Read these off the row that follows.
1) Report the largest entry.
2) Report the entry just left of 132.
3) Report the entry just left of the largest entry.
array([114, 154, 142, 119, 124, 136,  99, 117, 109, 104, 145, 132, 137,
       120])
1) 154
2) 145
3) 114

a =
[[115 135 125 120 140 122]
 [136 119 123 132 123 128]
 [125 133 127 125 132 132]
 [129 122 134 138 126 122]
 [123 135 120 136 133 126]
 [121 133 131 141 127 119]
 [127 137 124 124 125 123]
 [128 115 133 138 129 122]
 [119 124 140 120 146 122]
 [128 138 127 123 129 131]
 [117 128 117 137 135 124]
 [128 130 128 126 136 121]
 [137 113 130 135 127 119]
 [118 144 136 132 130 106]]
Rows and columns are numbered from 0.
The top entry of the column that holds the smallest entry? 122
The bottom entry of the column that holds the largest entry? 130
The entry directly below 141? 124
The entry at row 1, column 0 is 136
The bottom-right entry -> 106
The bottom-left entry? 118
The entry directly below the largest entry? 129
The entry just right of the largest entry? 122
The entry at row 0, column 0 is 115
The entry at row 0, column 1 is 135
The top entry of the column that holds the largest entry -> 140
The entry in row 0 and column 2? 125
The entry in row 2 and column 0? 125
The entry at row 1, column 1 is 119
The maximum -> 146
The entry in row 2 and column 1 is 133
The entry just right of 118? 144

[115 104 107 128 120 122 107 138 128 105 126 151 124 116]
The entry just left of 116 is 124
Give the minimum.
104
Give the fifth-last entry.
105
The fifth entry: 120

[[136 128 128 128 156 134 154 122 123 121 128 131 128 111 130 122]
 [125 136 117 131 131 131 137 130 124 124 133 125 129 134 115 136]]
Rows and columns are numbered from 0.
The entry in row 1 and column 0 -> 125
What is the entry just right of the largest entry?
A: 134
What is the entry directly below 154?
A: 137
What is the top entry of the column that holds the smallest entry?
A: 111
The entry just right of 117 -> 131
What is the entry just right of 123?
A: 121
The top-right entry -> 122
The entry just left of the largest entry is 128
The entry at row 0, column 1 is 128

[[117 136 114 151 136 134 121 122]
 [133 129 119 131 131 129 115 143]
 [137 113 135 124 118 114 149 135]
 [112 119 129 150 145 121 143 123]
 [124 123 131 117 126 126 137 131]
 [131 145 113 118 110 129 141 132]
 [124 128 125 131 133 124 131 134]
 [115 131 127 122 136 127 145 119]
 [112 129 125 127 134 138 136 120]
 [111 135 120 136 140 138 132 123]
 [123 122 121 135 138 118 140 142]
 [118 119 131 144 141 126 128 125]
 [122 122 134 130 140 131 120 114]
 [115 115 140 130 143 132 125 110]
 [127 113 145 114 129 129 133 124]
 [129 133 115 125 120 122 143 129]]
Rows and columns are numbered from 0.
Report the bottom entry of the column that holds the largest entry.
A: 125
Report the entry just right of the largest entry.
A: 136
Report the entry in the bottom-left corner.
A: 129
Report the entry at row 0, column 1.
A: 136
The entry in the bottom-right corner is 129
Report the entry at row 2, column 2.
A: 135
Report the entry in row 1 and column 0.
A: 133
The entry at row 0, column 0 -> 117
Report the entry at row 1, column 1.
A: 129
Report the entry at row 0, column 2.
A: 114
Report the entry at row 2, column 0.
A: 137
Report the top-right entry.
A: 122
The entry directly above 144 -> 135
Report the entry in row 1 and column 2.
A: 119
The maximum is 151
Report the entry at row 2, column 1.
A: 113
The entry directly below the largest entry: 131

Questions about the array below. Counting starts at 0.
1) What is the entry in the bottom-left corner?
2) What is the entry in the top-right corner?
3) What is the entry in row 0 and column 0?
4) What is the entry in row 2 and column 2?
[[106 138 120 146 129 145 113 120]
 [112 143 128 147 134 144 116 122]
 [132 131 124 131 120 134 129 133]
 [132 127 123 130 119 133 128 133]
 [106 138 121 152 134 144 119 122]
 [105 139 123 150 134 145 119 123]
 [132 129 125 130 120 132 129 133]
 [132 134 124 127 127 137 132 135]
 [105 138 120 146 130 145 114 123]
 [112 141 127 146 135 144 115 123]
 [108 138 123 150 135 144 120 119]
 [133 136 124 126 128 135 133 136]
 [134 129 125 130 124 130 126 137]
 [134 128 125 131 118 132 128 133]
 [114 143 128 145 134 145 116 122]
 [132 129 124 130 123 130 126 136]]
1) 132
2) 120
3) 106
4) 124

Questions about the grid below.
1) Give the third smallest entry.
2) Give the 3rd entry on the diagonal from the top-right corner.
3) Give the bottom-left entry.
4) Give the entry in the top-left corner.
5) Give the last entry, reading row by row.
6) Give the last entry in the row that holds the largest entry.
7) Give the first entry on the diagonal from the top-right corner.
8) Give the 2nd entry on the diagonal from the top-right corner.
[[124 127 122 132 125]
 [137 132 132 119 124]
 [132 128 119 134 119]
 [125 114 117 118 136]
 [132 128 132 136 132]
 [124 122 120 132 135]
 [137 118 137 117 112]
 [124 129 120 127 135]
 [133 113 128 126 138]
 [138 124 120 135 125]
 [129 126 137 104 133]
 [125 139 140 142 137]
 [143 128 126 136 127]
 [138 129 135 128 120]]
1) 113
2) 119
3) 138
4) 124
5) 120
6) 127
7) 125
8) 119

Questions about the table below. Indices start at 0.
1) Find the entry directly below 130.
2) Find the entry in the top-left corner.
3) Find the entry in row 0 and column 2.
4) Find the entry at row 1, column 0.
5) Find the entry at row 0, column 1.
6) Find the bottom-right entry.
[[122 134 107 122 145 130 115 142]
 [147 113 103 122 141 127  99 119]]
1) 127
2) 122
3) 107
4) 147
5) 134
6) 119

Read these off the table that follows. Counting starts at 0.
1) What is the entry at row 0, column 2?
2) What is the entry at row 0, column 0?
3) What is the entry directly above the largest entry?
4) What is the entry directly below 122?
5) What is the entry in the bottom-left corner?
6) What is the bottom-right entry?
7) What is the entry just left of 142?
8) What is the bottom entry of the column that holds the smallest entry?
[[134 129 141 138 132 113 132 134 134 137 131 122 118 130]
 [129 133 138 128 126 128 123 128 133 135 110 136 124 132]
 [148 124 145 142 126 102 117 135 132 132 145 110 112 130]]
1) 141
2) 134
3) 129
4) 136
5) 148
6) 130
7) 145
8) 102

arr =
114  125  121  149  125  146
114  150  148  112  123  119
105  106  128  149  121  136
111  151  139  135  105  106
128  140  115  129  127  105
143  129  146  147  120  132
Indices start at 0.
The entry at row 0, column 1? 125
The bottom entry of the column that holds the largest entry: 129
The entry in row 2 and column 0? 105
The entry at row 0, column 0? 114
The entry just left of 135 is 139
The entry in the bottom-left corner? 143
The entry at row 1, column 0? 114
The entry just left of the largest entry? 111
The top-right entry: 146
The entry in row 1 and column 1? 150

[[136 143 129 130 107 127 101 128 109 125 136 132]
 [119 135 128 140 121 132 129 118 132 118 132 139]
 [118 136 106 137 124 116 130 135 133 122 127 137]
 [124 134 128 125 113 129 132 116 133 133 146 138]]
Rows and columns are numbered from 0.
What is the entry at row 0, column 1?
A: 143
What is the entry in the bottom-left corner?
A: 124
What is the entry in row 1 and column 0?
A: 119
What is the entry just left of 101?
A: 127
What is the entry in the top-right corner?
A: 132
What is the entry at row 0, column 0?
A: 136
The entry directly below the smallest entry -> 129
The entry in row 2 and column 0 -> 118
The maximum: 146
What is the entry in the bottom-right corner?
A: 138
What is the entry in row 1 and column 2?
A: 128
The entry at row 0, column 2: 129
What is the entry directly below 121?
A: 124
What is the smallest entry?
A: 101

W =
[[106 142 121 143 137 129 131 109 138 111 145 144 124 116]
 [109 148 147 135 130 131 143 124 139 120 148 131 146 132]
 [132 145 109 125 115 115 121 128 144 132 110 114 109 125]
 [137 128 139 130 122 142 144 142 142 143 114 136 114 109]
 [116 136 117 137 109 116 140 131 126 139 143 114 129 140]
 [108 146 132 146 120 110 137 128 117 148 149 142 120 122]
 [110 110 131 113 120 107 114 132 142 141 140 147 121 115]
 [134 126 146 112 128 135 147 121 108 139 112 130 133 148]
 [148 122 114 117 134 114 125 123 125 106 131 120 115 110]
 [107 116 136 126 139 140 138 136 138 120 146 114 126 109]
 [132 146 122 111 120 133 133 147 124 121 113 112 143 117]
 [121 129 113 113 129 148 134 135 138 138 109 138 121 114]]
Counting starts at 0.
The entry in row 2 and column 0: 132
The top-left entry: 106
The entry in the bottom-left corner: 121
Give the bottom-right entry.
Answer: 114
Give the entry in row 1 and column 0.
Answer: 109
The entry directly below the largest entry -> 140
The entry in the top-right corner: 116
The bottom entry of the column that holds the largest entry -> 109
The entry just left of the largest entry -> 148
The entry in row 0 and column 2 is 121
Give the entry at row 0, column 1.
Answer: 142
Give the entry directly above the largest entry.
Answer: 143
Give the entry at row 1, column 1.
Answer: 148

(132, 103, 112, 130, 134, 129, 141, 139, 123, 121, 132, 130, 128, 128, 124, 131)
The third entry from the right?
Answer: 128
The entry just left of the largest entry?
Answer: 129
The 2nd entry from the right?
Answer: 124
The fourth-last entry: 128
The entry just left of 134?
Answer: 130
The 2nd entry from the left -> 103
The 3rd smallest entry?
Answer: 121
